A small network was shown many inputs. Here are its activations along a few directions, one row for each input.
Each table varies a few parts of the input and shows all the possible inputs, shuffled.
Descriptions start from the smaller parts, as in this example, which fits no table here: one of 8 places around a ring, together with either a single point or one of 11 places around a ring or (one of 3 separate values, together with one of 4 places along a line).
Shared parts are said once, and a part with two or three values counts as separate values.
(in the rows, 128 means zero)

Other details of the inputs shift rows strongly along two fixed directions, in all tables alike. That doesn't count.

A family of inputs:
row 1: [ 99 133 167 138 110  81 139 123 100 112 117 136 168 125 155]
row 2: [ 74 123 114 115  89  91 169  69 118  93 161 135 186 126 161]
row 3: [121 123  85 130 130 161 135 133 150 124 169 133 129 157 131]
row 4: [120 134 144 125 107  95 142  85 100 125 109 124 151  94 141]
row 5: [141 149  93  75 203 185 100  81 102  74 151 174 100 157 136]
row 6: [143 131 133 136 140 153 132 149 130 125 126 120 105 137 119]
row 7: [120 124  87 122 147 176 143 109 133 128 159 129 115 143 123]
row 8: [139 115 136 137 131 117  95 192 169 159 119 125 114 143 110]
row 9: [ 87 126 141 129  98  85 150  94 106  99 140 132 179 126 160]
row 10: [130 122 117 136 141 147 121 154 139 139 138 132 120 143 125]
row 11: [136 126  95 123 134 163 131 106 131 134 143 121 113 122 119]
row 12: [113 134 159 125 105  86 138  92  99 120 104 121 155  97 142]
row 13: [164 125 136 139 131 123  90 171 149 165 100 116 103 113 105]
row 14: [147 132 110 123 133 168 145 104 122 123 133 115 101 120 113]
row 15: [153 128 159 140 141 131 110 181 141 144  99 114  95 134 106]
row 16: [153 129 157 148 138 133 109 192 139 136 111 122 103 144 116]
row 17: [151 126 109 131 132 143 114 135 140 153 125 123 110 117 112]
row 18: [139 120 106 128 122 137 113 144 158 149 135 125 118 128 111]
row 19: [148 135  95 123 141 176 137  87 116 131 133 117 103 110 121]
row 20: [126 133 147 123  98  92 153  88 107 115 111 119 144  97 133]
row 21: [124 125 100 124 143 164 135 115 132 128 148 122 115 138 124]
row 22: [131 136  90 132 155 198 146 105 115 113 160 129 111 147 134]
row 23: [125 126  87 127 145 179 141 112 131 122 160 127 117 144 130]
row 24: [138 132 105 125 142 169 137 102 117 135 133 125 110 120 121]
row 25: [101 132 154 124 118 100 146  95 101 111 116 123 153 115 145]
row 26: [121 121 162 130  81  40 111 139 142 143  99 124 165  98 130]
row 27: [113 120 205 152  99  30  96 200 132 143  86 135 168 128 143]
row 28: [ 83 124 108 110  83  87 167  56 119 106 155 136 182 110 149]
row 29: [144 132 109 123 134 166 147 107 123 126 135 119 104 124 113]
row 30: [ 90 120 146 132  90  64 135 137 134 118 138 142 181 136 153]
row 31: [150 129 156 148 139 131 111 196 139 140 112 126 106 147 116]
row 32: [158 119 127 137 121 112  91 182 170 172 113 126 114 122 104]
row 33: [163 144 163  96 194 121  46 168 122 105  91 165  97 149 124]
row 34: [104 130 155 123 110  97 159 101 107 106 120 125 147 119 138]
row 35: [ 98 124  52 112 128 181 173  71 135 106 197 140 141 150 140]
row 36: [145 127 155 141 150 132 102 179 136 155 100 125 105 134 115]
row 37: [136 131 127 137 151 158 125 148 125 137 128 131 113 140 127]
row 38: [151 127 157 144 139 132 113 189 140 143 107 124 103 139 114]
row 39: [ 88 118 131 120  98  81 145 109 135 120 142 136 168 127 143]
row 40: [130 134 166 125  92  73 142  98 107 116  96 112 147  91 134]
row 41: [152 122 141 139 133 120  94 179 149 165 104 124 111 124 108]
row 42: [130 135  91 127 156 197 147 100 116 117 155 125 109 141 131]
Each input here is: one of 2 separate values, together with either a single point or (one of 4 places along a line, together with one of 5 places along a line).
- Changing only the choice among 2 separate values turns row 36 into row 25. The same change can be made to row 32. Which row results? => row 26
- Which other rows does row 3 become when the choice among 2 separate values takes its other values? List them by row number. => row 30
- Which other rows does row 9 become when the place on the line of 5 takes its other values? List them by row number. => row 11, row 13, row 21, row 23

A family of inputs:
row 43: [165 132 103 133 177 229 126 147 115 124 139 120  66 153 105]
row 44: [ 85 135 122 129  70 112 215  44  97  98 156 112 176 110 150]
row 45: [ 32 117 110 111 107  97 188  33  96  94 174 152 207 133 175]
row 46: [175 135  67 142 178 235 101 136 141 143 148 116  76 146 122]
row 47: [165 113  48 108 153 205 113 149 190 140 169 118  69 149  83]
row 48: [152 130 219 125 126  34  44 194 128 147  54 137 136 105 116]
row 49: [164 124 204 161  76  40  84 225 163 172  67 122 142 105 117]
row 50: [108 126 105 117 112 143 169  86 134 138 138 122 129 117 117]
row 51: [153 113 201 149  77  27  81 236 177 148  79 111 135 121 113]
row 52: [ 29 127 117 134  87  99 208  38  80  72 184 142 219 134 186]
row 53: [166 134  87 152 193 250 117 166 137 154 138 103  62 155 108]
row 54: [155 112  64 120 166 221 128 162 188 154 158 108  47 165  74]
row 55: [ 85 121  79 107 125 126 137  82 123 118 178 154 175 145 158]
row 56: [145 136 173 135 118  85  93 145 103 114  92 133 134 118 134]
row 57: [147 123 206 167  83  19  88 191 122 166  65 126 163  93 139]
row 58: [140 124 234 131 136  51  62 211 124 159  45 129 117 114 110]
row 59: [132 131 245 118 132  22  86 204 132 127  50 146 133 123 124]
row 60: [ 68 122 112 118  71 106 220  37 109  67 177 104 172 124 148]
row 61: [134 123 118 139 145 148 127 137 128 173 115 124 103 116 112]
row 62: [ 58 130 127 104 120 109 178  10  79  91 137 122 181  97 173]
row 63: [154 133  70 118 181 209  93 111 139 147 144 123  90 131 117]
row 64: [ 79 144 149  99 103  97 213  26  64  33 151 143 180 125 176]
row 65: [127 149 125 105 122 115 153  78  98  62 143 149 142 137 152]
row 66: [171 127  55 129 166 207 107 129 145 170 148 131  81 125 101]
row 67: [ 77 130  97 129  97 115 154  84 110  98 178 150 188 139 177]
row 68: [186 123  48 123 159 229 109 150 181 172 155 128  64 138  81]
row 69: [188 145  79 100 201 212  93 150 156 122 145 150  54 164  92]
row 70: [144 123 221 178 101  43 101 225 123 181  60 110 141 102 125]
- Changing only one part turns row 67 into row 52. The same change can be made to row 57. Which row results? => row 70
- What is each input in this table made of? => one of 4 separate values, together with either a single point or one of 6 places along a line
- Which other rows does row 65 become when the choice among 4 separate values takes its other values? List them by row number. => row 59, row 64, row 69

A family of inputs:
row 71: [125 125 167 128 115  69  97 158 134 136  99 134 147 120 132]
row 72: [121 124 170 131 119  71  99 158 130 141  97 135 149 120 133]
row 73: [143 124 178 148 121  79  87 190 137 163  82 125 132 116 123]
row 74: [108 125 182 128  89  37 122 128 119 125  94 127 171 102 143]
row 75: [136 124  86 130 136 180 145 135 149 128 162 124 105 150 114]
row 76: [143 127  90 128 134 177 144 111 137 135 146 115 103 127 113]
row 77: [115 125  90 127 125 163 159 105 134 116 166 124 127 142 130]
row 78: [146 121 173 143 126  84  82 212 157 158  92 129 123 135 116]
row 79: [169 136 117 126 187 198 100 161 132 136 122 131  69 149 105]
row 80: [148 125 107 140 154 172 107 167 147 151 136 130 102 148 117]
row 81: [109 131  95 109 113 136 165  57 114 100 157 130 145 117 139]
row 82: [137 128  90 124 146 176 134 111 133 136 147 126 107 131 119]
row 83: [ 96 132 108 115 119 124 152  63 100 103 151 138 162 119 154]
row 84: [134 127 138 143 117 122 129 137 126 147 114 115 128 113 125]
row 85: [155 137 166 136 159 130  91 173 118 135  92 132 103 134 122]
row 86: [147 120 144 156 135 134 102 206 154 164 115 121 109 144 114]
row 87: [120 129 103 111 127 136 137  93 125 111 149 137 135 129 133]
row 88: [103 129 100 120 108 141 176  54 106 111 151 119 146 110 139]
row 89: [145 127 110 129 123 151 139 124 139 136 134 117 109 122 112]
row 90: [152 125 104 130 148 166 110 165 158 142 140 130  96 150 109]
row 91: [110 141 136 102 126 115 156  62  90  76 133 138 146 120 148]
row 92: [108 141 134 104 130 121 154  62  88  78 133 136 145 121 149]
row 93: [ 75 125 189 126  77  16 141 108 105 109 104 135 202 106 164]
row 94: [127 123  96 135 138 174 144 134 141 135 156 124 112 148 121]
- What is each input in this table made of? => one of 4 places along a line, together with either a single point or one of 5 places along a line
- Changing only the place on the line of 4 turns row 92 into row 85. The same change can be made to row 78. Which row results? => row 80
- Which other rows agree with row 75 in the place on the line of 4? List them by row number. => row 81, row 87, row 89, row 90, row 91
- Which other rows agree with row 82 in the place on the line of 4? List them by row number. => row 72, row 79, row 88, row 93, row 94

A family of inputs:
row 95: [131 132 197 127 108  45 100 140 113 134  69 126 148  93 131]
row 96: [ 88 123  62 120  93 159 202  38 120 102 191 120 157 123 144]
row 97: [174 123  90 138 172 198  82 199 173 171 138 130  70 158  94]
row 98: [123 138  55 104 178 235 159  64 109  90 186 139  97 157 131]
row 99: [ 85 124  62 121  96 161 203  36 118 103 191 118 156 124 145]
row 100: [182 128 126 129 189 176  60 216 164 160 112 139  65 161  95]
row 101: [132 136 189 129 108  64 118 131 105 123  80 123 145  99 134]
row 102: [ 87 124 184 134  85  37 139 122 108 115 106 132 188 112 158]
row 103: [159 128 167 132 158 112  70 206 145 145  93 139 102 145 114]
row 104: [ 75 119 116 125  68  79 180  62 119 110 154 121 189 106 152]
row 105: [131 141  70 110 155 217 174  40  97 100 163 124 101 124 128]
row 106: [174 114  76 147 152 199  99 203 191 191 145 117  69 150  83]
row 107: [ 90 134 206 119 100  21 126 118  94  92  91 143 188 113 163]
row 108: [124 132 194 128 124  59  99 165 118 117  89 142 148 128 139]
row 109: [119 122  28 127 136 234 187  70 140 127 203 116 106 145 119]
row 110: [ 83 128 124 118  96  88 159  68 105  97 147 135 180 116 157]
row 111: [109 125 165 135  98  67 126 139 122 123 113 132 165 121 145]
row 112: [164 132 137 128 148 146 103 147 128 142 102 121  94 119 109]
row 113: [173 133 164 140 151 132  89 183 133 155  82 119  89 120 106]
row 114: [157 123 147 149 144 130  86 212 157 163 106 126 104 145 111]
- Changing only one part turns row 109 into row 102. The same change can be made to row 106. Which row results? => row 97
- What is each input in this table made of? => one of 4 places along a line, together with one of 5 places along a line
